Each row below holds a small network's activations on one input, seen along a few directions.
In each table, some parts of the input vary, and every possible input appears once, in random order.
A made-up example of a description, with smaller parts first: one of 8 places around a ring, together with either a single point or (one of 2 separate values, together with one of 4 places along a line) or one of 9 places along a line.
Shared parts are said once, and a part with two or three values counts as separate values.

Other details of the inputs shift rows strongly along two fixed directions, in all tables alike. That doesn't count.
These rows show it; all are for the same input, with only those details redrawn:
[ 1  6 -6 -3 -8  4  3  3  2 11  1 -1  3  0 -2 -2]
[-11   8 -27  23 -29 -50  41  13  12 -49  24 -30   4 -22 -20  42]
[ 0 -1  8  1 10  7 -6 -3  6 -2  0  8  0 -2 -2  7]

A family of inputs:
r1: [ 0  5 -4 -5 -8 -2  1  4  0 10 -1 -2  6  0  1 -4]
r2: [ 2  3 -5 -8 -9  2  2  4  0  7  1 -2  4  0  0 -6]
r3: [ 1  0 -5  0 -7 -2  6  0 -3  9 -2 -2  0  2  5 -8]
r4: [ -2   2   8   1   9  -3  -8  -1   4 -10   2   2   2   0  -2   9]
r5: [ 2  6 -6 -7 -7  2 -1  5 -1  6  2 -4  4  3 -1 -6]
r6: [-1  0 -6 -3 -8  0  3  3 -3  9 -3 -3  0 -1  1 -7]
r7: [  0   2   8   3  10  -4  -5  -3   4 -10   3   2   2   2   2   7]
r8: [ 0  2  6  2 10  5 -8 -2  5 -6  2  4  0  0 -4  8]
r9: [ 4  7 -5 -4 -6  0  2  2  0  7  4 -5  4  5  4 -7]
r10: [ -2  -9   6   4  10   2  -6  -3  -5 -10  -4   3  -8  -2  -3   2]
r11: [  1   1   8   2  10  -2  -5  -3   5 -10   4   2   1   2   2   7]
r12: [-1  1 -5 -2 -7 -2  3  3 -4 10 -4 -2  1  0  1 -6]
r13: [ -2   1   8   0   9  -2  -8  -1   4 -11   2   2   1   0  -3   8]
r14: [ 1  4 -5 -6 -9  1  1  4  1  9  0 -2  4  0  1 -5]
r15: [ 0 -1 -6  3 -6 -3  4  0 -9  9 -4 -4 -2  4  3 -9]
r16: [ 2  5 -3 -3 -7 -2  4  1  0 10  1 -1  6  3  5 -5]
r17: [ 1 -2  9  0  9  1 -4 -4  5 -7  2  6  1  0  4  5]
r18: [-1 -6  9  4 10 -3 -2 -5  1 -5 -3  5 -2 -1  4  4]
r19: [ 2 -1 -6 -1 -7 -1  6  0 -3  9 -2 -3  0  2  5 -8]
r20: [-2  0 -6  1 -7 -2  1  2 -9  9 -6 -5 -2  2 -1 -9]
r21: [  0   0   6  -1   8   0  -6   0   4 -14   4   2   0  -1  -3   7]
r22: [  2  -3  -7   1  -6   1   5   0  -9   6  -2  -4  -4   3   2 -11]
r23: [-1 -8  8  7 11  1 -4 -6 -4 -7 -3  3 -7  1  3  1]
r24: [ 0  1 -8  0 -7  4  5  2 -2 11 -3 -2 -1 -1 -2 -4]
r25: [-1 -3  9 -3  8  2 -6 -1  5 -8  1  6  1 -2  0  6]
r26: [  0  -1  -6   3  -6  -2   4   0  -8   8  -3  -5  -3   4   3 -10]
r27: [-1 -2 -7  0 -7  0  1  2 -8  7 -5 -5 -4  2 -1 -9]
r28: [ 4  3 -4 -5 -8  1  5  2  1  8  2 -2  4  2  5 -6]
r29: [-3 -6  8  2  9 -1 -5 -3  1 -6 -4  5 -3 -3 -1  5]
r30: [-2 -2  9 -1  8  0 -7 -2  5 -6  0  6  1 -2  0  7]
r31: [-2 -1 -7  1 -7 -1  1  2 -9  8 -5 -5 -3  2 -1 -9]
r32: [ 1 -8  7  2  9  0  0 -5  1 -9 -1  5 -4 -2  3  3]
r33: [-2 -7  7  0  9  1 -4 -2  1 -8 -3  5 -3 -3 -1  4]
r34: [-3 -9  7  4 10  2 -7 -3 -4 -9 -5  3 -7 -1 -2  1]
r35: [ 1 -1 -7 -5 -8  2  4  3 -4  7 -3 -2 -1 -1  0 -8]
r36: [ 0 -7  8  2 10  1 -1 -5  1 -8 -1  5 -3 -1  4  3]
r37: [ 1  6 -6 -3 -8  4  3  3  2 11  1 -1  3  0 -2 -2]
r38: [ 1  7 -6 -6 -7  1 -2  4  0  7  2 -5  4  3 -1 -6]
r39: [ 0 -9  7  6 11  2 -4 -5 -4 -8 -3  3 -7  1  2  0]
r40: [ 4  6 -5 -5 -7  2  3  2  0  6  4 -4  4  5  3 -7]
r41: [  2   0   7   0   9   0  -3  -3   4 -13   5   2   0   1   1   6]
r42: [ 2  4 -4 -4 -7 -1  4  1  1  9  1 -2  5  3  5 -6]
r43: [ 0  0 -9  4 -7  4  3  1 -7 10 -4 -4 -5  1 -4 -7]
r44: [ 2 -3  8 -1  8  1 -2 -4  4 -9  3  6  1 -1  3  6]
Changing only one part turns r26 into r42. The same change can be made to r31. Which row results?
Answer: r30
Changing only one part turns r25 into r33. The same change can be made to r1. Which row results?
Answer: r12
Describe the family of inputs behind these rows.
Answer: one of 4 places along a line, together with either a single point or (one of 2 separate values, together with one of 5 places along a line)
Start at r23 and move only the place on the line of 4, one step at a time. The first step leads to r19. Which rows follow, in order?
Answer: r17, r9
Which other rows does r17 become when the choice among 2 separate values takes its other values? List them by row number.
Answer: r14

A family of inputs:
r45: [ 1  8  2 -2  2 -2 -6  0  0  6  0  0  6  6  2 -2]
r46: [ 4  5  2 -4  0  1 -4  0 -3  2  2  0  5  6  2 -4]
r47: [ 0  4 -1  0  0  7  0  0  8 10  0  4  2 -1 -2  3]
r48: [ 0  3  2 -8  0  0 -7  2  5  0  2 -5  2  6  7 -7]
r49: [ 0 -4 -2 -6 -1  6 -2  2 -4  2 -4  3 -1 -4 -4 -4]
r50: [ 1  5 -1 -4  0  6 -7  3 -1  2  2 -1  2  3 -4 -2]
r51: [ -6   9 -32  14 -31 -26  28  11  -3  -3   7 -27  -1  -6 -11   5]
r52: [-1 -2 -2  5  1  5 -2 -2 -4  6 -4 -1 -7  2 -2 -4]
r53: [ 2  1 -1 -2 -2 10  1  0  5  6  2  4  0 -1 -1  1]
r54: [-3 -2  0 -3 -2  3 -4  2 -2  6 -6  3 -1 -4 -4 -2]
r55: [ 2  6  3 -3  0 -1 -5  0 -2  4  2  0  5  5  2 -3]
r56: [ 4 -4 -1  2  2  2  2 -4 -9  1 -2  0 -4  4  5 -8]
r57: [ -4  10 -38  15 -40 -42  48  15   8 -35  25 -33   5 -19 -17  28]
r58: [ 3  2  2 -1 -1  3  3 -3  4  8  2  5  4  1  5  0]
r59: [-5 -1 -1 -2 -1  2 -4  2  0  8 -7  2  0 -4 -5 -1]
r60: [ 7  0  1 -4  0  5  5 -3  1  3  3  5  4  1  5 -3]
r61: [-1 -3  3 -3 -1 -2 -1  0 -4  6 -5  4  2 -2  2 -3]
r62: [ 4  5 -2 -6  1  7 -6  2 -1  0  3 -1  2  3 -4 -4]
r63: [ 6  4  1 -6  1  2 -3  0 -4  0  3  0  5  6  3 -5]
r64: [-2 -4 -1 -5 -2  5 -3  3 -3  4 -5  2 -1 -3 -4 -3]
r65: [ 1 -1  1 -6 -1  4  1  0 10  4  2  0  1  2  9 -5]
r66: [-1 -1  0  6  3 -1  0 -3 -5  8 -5  0 -3  4  4 -5]
r67: [-3 -7  2 -8 -1 -1 -3  2  2  2 -5 -2 -1 -1  6 -8]
r68: [ 1 -2  1  6  1  0  0 -4 -7  6 -3  0 -3  4  4 -6]
r69: [ 2 -4 -4  2  1  7  0 -1 -6  1 -2 -1 -7  2 -2 -7]
r70: [ 2 -4  1 -7 -1  0  1  0 -7  1 -4  4  2 -1  3 -6]
r71: [ -8 -11  31  19  37 -13  -7 -13  19 -47   7  16  -3 -12  -3  43]
r72: [ -9 -18  26  23  37  -8 -11 -12   9 -53   3  10 -15 -10  -9  37]
r73: [ 4  1  2 -2 -1  5  4 -2  2  6  2  5  4  1  5 -1]
r74: [ 0 -4  2 -5 -2  0  0  0 -6  3 -4  4  2 -1  2 -5]
r75: [ -1  -6   0   1   1   0  -1  -1   0   2  -3  -5  -7   5   8 -11]
r76: [ 1  3 -1 -1 -1  8  0  0  6  8  1  4  0 -2 -1  2]
r77: [ 2 -3  0  4  1  1  2 -3 -8  3 -2  0 -3  5  4 -7]
r78: [-3 -1  2 -2  0 -3 -1  0 -3  8 -7  4  3 -1  2 -3]
r79: [-1  8  0 -2  1  4 -8  2  2  6  0 -1  3  3 -5  0]
r80: [ 0  7  0 -3  0  5 -8  2  1  5  1 -1  2  3 -4 -1]
Describe the family of inputs behind these rows.
Answer: one of 4 separate values, together with either a single point or (one of 2 separate values, together with one of 4 places along a line)
Changing only the choice among 4 separate values turns r47 into r51. The same change can be made to r53. Which row results?
Answer: r72
Which other rows does r66 become when the choice among 2 separate values takes its other values? List them by row number.
Answer: r51
Which other rows does r58 become when the choice among 2 separate values takes its other values? List them by row number.
Answer: r76
Which other rows does r49 become when the choice among 4 separate values takes its other values? List them by row number.
Answer: r57, r62, r69
